[[-50  -8 -17 -12   2]
 [-60  -6 -18 -47   7]
 [-40  12 -31 -23   2]
 [-47   1 -26 -29   6]
 [-36 -14 -37 -27  21]
 [-63 -10  -7 -23  -2]
 [-37  -6 -34 -20  14]
 [-62 -17 -13 -37   7]
 [-38  10 -33 -19   4]
 [-44   5 -31 -34   7]
 [-51  -1 -25 -37   7]]
Read off the 2nd largest entry.
A: 14
Read off the top entry of the column that holds the largest entry.
A: 2
The entry directly above -44 -> -38
The 2nd entry from the end, reading row by row: -37
Read off the bottom-right entry.
A: 7
Read off the entry directly below the centre entry.
A: -34
Read off the smallest entry in the first row.
A: -50
The smallest entry in the first column -> -63
The 2nd entry in reading order -> -8
Read off the entry directly above the centre entry.
A: -37
Read off the entry at the centre.
A: -7
The largest entry in the first column is -36
The entry just right of -8 -> -17
The third smallest entry -> -60
The entry just left of 14 is -20
The 2nd smallest entry -> -62
The second entry on the diagonal from the top-right corner: -47
The 3rd largest entry -> 12
The largest entry in the last column -> 21
Read off the entry just right of the smallest entry.
A: -10
The 2nd entry on the main diagonal: -6
The fifth-last entry, reading row by row is -51
Read off the entry just left of -13.
A: -17
Read off the entry just left of 6.
A: -29

B = (3871, 4943, 3458, 2922, 8845, 8484, 5243, 7048, 6825, 5627, 6573, 6931, 8577, 5330, 7112, 6932)
The entry just left of 8484: 8845
The entry just left of 6573: 5627
Give the entry just left of 6825.
7048
The entry just left of 2922 -> 3458

Questions about the matrix below. Rows and columns are numbered from 0.
1) The entry just left of 18.066?
2) The entry just left of 13.730?
3) The entry just right of 27.005?
4) The entry in row 0 and column 0?
5) The entry just left of 0.709?
6) The smallest entry?
7) The top-right entry?
8) The entry just left of 5.339?
[[  7.895  10.372  10.616 -17.896  12.201  13.730  10.867]
 [  3.659   4.710   6.594   6.537  27.005  22.714  -2.295]
 [  6.888   2.880  22.520  29.452  11.925   7.821 -11.849]
 [  3.918   3.975  18.142  19.944   0.734  10.629  21.703]
 [  6.684  14.669  28.714   1.732   9.209  16.246  -0.738]
 [ -5.025   4.880  14.840   0.218   6.201   3.987   9.801]
 [ 11.103  -6.430   5.211   9.450   8.883   7.996   8.798]
 [ 13.776   9.915  16.952   4.466   0.709  -5.551  18.571]
 [  9.030   5.339   2.456   0.716   4.937 -11.000   9.297]
 [  6.260  24.511  -3.617  -6.593  16.327   8.435   8.334]
 [  1.783  -1.101   1.356  -5.451   4.014  14.967  10.039]
 [ 13.310   5.096  -3.566 -14.647   6.803  -2.246   8.788]
 [ -9.729   1.641  18.066  -0.306  -1.111   0.756   4.300]
 [  6.160   2.623  -3.969  -8.645   5.793   3.711   8.176]]
1) 1.641
2) 12.201
3) 22.714
4) 7.895
5) 4.466
6) -17.896
7) 10.867
8) 9.030

x =
[[  9 -20 -48 -33  52 -35 -46  35  -9 -14  30  -2  26  12  -3]
 [-12  -6  -2  -3  32 -35 -25  34 -12  -9  -5  25  25   8  30]
 [-30  65  11  12  17  47  -6  22  16  33 -47  -6 -59 -33  16]
 [ 26   7   5  21  31  26 -12  61   1  47  -6 -12 -48 -42  25]
 [ 21  26 -10   8  57  19 -19  67   7  31 -12   9 -47 -46  37]
 [-38  54  15  12  -3  31  -1  13  16  31 -58  -4 -43 -20  -1]
 [ 38  -5 -48 -41  72 -32 -45  64  -7  -8  27  13  11  -4  22]
 [ 30  -2   3 -32  12  27 -10  30  22   3 -16  -2 -16  -6  13]]
Rows and columns are numbered from 0.
The entry just left of the smallest entry: -6
The entry directly above the smallest entry -> 25
The entry in row 1 and column 0: -12
What is the entry in row 0 and column 0?
Answer: 9
What is the entry in row 2 and column 0?
Answer: -30
The entry just left of the largest entry -> -41
What is the entry just right of 57?
Answer: 19
What is the entry in row 0 and column 2?
Answer: -48
The bottom-left entry is 30
The entry directly above -8 is 31
What is the entry just right of the largest entry?
Answer: -32
What is the entry just right of -25?
Answer: 34
The entry directly above the largest entry is -3
What is the entry at row 1, column 1?
Answer: -6
The entry in row 0 and column 1: -20
What is the entry just left of 32?
Answer: -3
The entry just left of 34 is -25
What is the entry directly above -25?
Answer: -46
What is the entry directly below -45?
Answer: -10
The entry directly above 15 is -10
What is the entry just right of the smallest entry?
Answer: -33
What is the entry directly above 19?
Answer: 26
What is the bottom-right entry?
Answer: 13
What is the entry in row 1 and column 2?
Answer: -2
What is the entry in the top-right corner?
Answer: -3
The entry just right of 32: -35
The bottom entry of the column that holds the largest entry: 12

X =
[[-23  43  55 -11  25 -42 -16   3]
 [-13  15  11 -14   9   3  -7  25]
 [  5  49  42   9  37   9 -14  21]
 [ 49  24  12  47  27  43  13   4]
 [ -6  39  16 -14  30  39 -21  54]
 [-35   7   6 -36  -2 -15 -11  30]
 [-40  16  16 -39   5 -17 -18  34]
 [ 79  25  13  79  33  56  25 -13]
 [ 73  21  14  75  28  43  27 -19]
 [ -2   5  15   5   1 -21   8  -7]
 [  5  43  40  10  32   2 -10  14]
 [ 74 -31 -25  76 -13  24  54 -46]
 [ 35 -42 -57  22 -24  53  33  12]]
Read off the entry directly above 53.
24
Read off the bottom-left entry.
35
Read off the bottom entry of the column that holds the smallest entry.
-57
The entry in the top-right corner -> 3
The first entry in reading order: -23
Read off the entry directly below 28.
1
Read off the entry directly above the smallest entry.
-25
The 3rd-last entry, reading row by row is 53
Read off the smallest entry in the first column.
-40
The fifth entry, reading row by row: 25
The largest entry in the first column: 79
The last entry, reading row by row: 12
The entry directly above 35: 74
The largest entry in the first row -> 55
Read off the entry directly above -18.
-11
Read off the entry just right of 74.
-31
Read off the second entry on the diagonal from the top-right corner.
-7
The entry just right of the smallest entry -> 22
Read off the second entry from the end, reading row by row.
33
Read off the entry directly above 2.
-21
Read off the 2nd entry in reading order.
43
The smallest entry in the first row is -42

[[475 404 473 372 382 452 350 856 822]
 [410 378 451 363 463 636 567 824 652]
 [780 789 784 822 949 870 875 559 479]
 [530 530 512 695 409 519 515 654 505]
 [523 470 478 388 545 833 808 903 631]
 [709 693 699 663 618 332 355 556 990]
 [455 493 459 467 342 393 443 759 848]
 [795 743 746 753 667 336 461 473 822]
 [381 315 429 298 331 734 517 929 765]
 [380 403 345 551 241 745 840 755 368]
 [583 564 573 341 548 508 254 827 988]]
Rows and columns are numbered from 0.
The entry directly below 929: 755
The entry just left of 548?
Answer: 341
The entry directly above 784?
Answer: 451
The entry in the bottom-right corner?
Answer: 988
The entry just left of the largest entry?
Answer: 556
The entry directly above 545: 409
The entry just left of 755: 840
The entry in row 0 and column 0 -> 475
The entry at row 1, column 0?
Answer: 410
The entry in the bottom-left corner: 583
The entry directly below the centre entry is 342
The entry in the top-right corner: 822
The entry just left of the smallest entry?
Answer: 551
The largest entry -> 990
The entry at row 2, column 0: 780
The entry in row 0 and column 2: 473
The entry directly above the largest entry -> 631
The entry at row 1, column 1 is 378
The entry at row 2, column 1?
Answer: 789
The entry directly above 654?
Answer: 559
The entry directly below the largest entry?
Answer: 848
The smallest entry?
Answer: 241
The entry just left of 452: 382
The entry just right of 451?
Answer: 363
The entry directly below 780 -> 530
The entry directly below 443: 461
The entry just right of the smallest entry: 745
The entry directly below 856?
Answer: 824
The entry directly above 636?
Answer: 452
The entry directly above 734 -> 336

m =
[[ 23 -43 -25 -14  -1   0]
 [ -5  61  19  -8   5  -9]
 [  0 -25  13  34  13 -37]
 [-36 -16   0  22   7 -24]
 [ 17 -29  21  29  -6 -32]]
The first entry of the largest entry's row -> -5
The entry in the top-right corner? 0
The smallest entry in the last column? -37
The entry directly above the largest entry -> -43
The first entry, reading row by row? 23
The second entry on the main diagonal is 61
The entry just right of 7 -> -24
The third entry, reading row by row? -25
The last entry, reading row by row: -32
The entry directly above 7 is 13
The 3rd entry on the diagonal from the top-right corner -> 34
The fourth entry from the end, reading row by row? 21
The bottom-left entry? 17
The entry directly above 34: -8

Read these off the array that follows.
1) What is the bottom entry of the column that holds the smallest entry?
2) What is the bottom-left entry?
3) What is the top-right entry?
4) What is the entry directly above -2?
5) What is the fifth entry in reading order?
6) What is the smallest entry in the first row?
7) What is the entry just right of 61?
8) What is the 2nd entry on the diagonal from the top-right corner?
-14   66  -18    0
-32   60   -7    0
 -1   35  -56   -6
-40   54   -4    0
  0    1  -40  -54
  0    0  -16  -66
-23   64  -11    0
 -6   56  -34   -1
-61   29    0   -1
  1    0   -8  -63
-11   65  -22    0
  0    1   -9  -64
-16   67  -15    1
-32   61   -7    0
 -2   41  -53   -5
-64   26    0    0
1) 0
2) -64
3) 0
4) -32
5) -32
6) -18
7) -7
8) -7
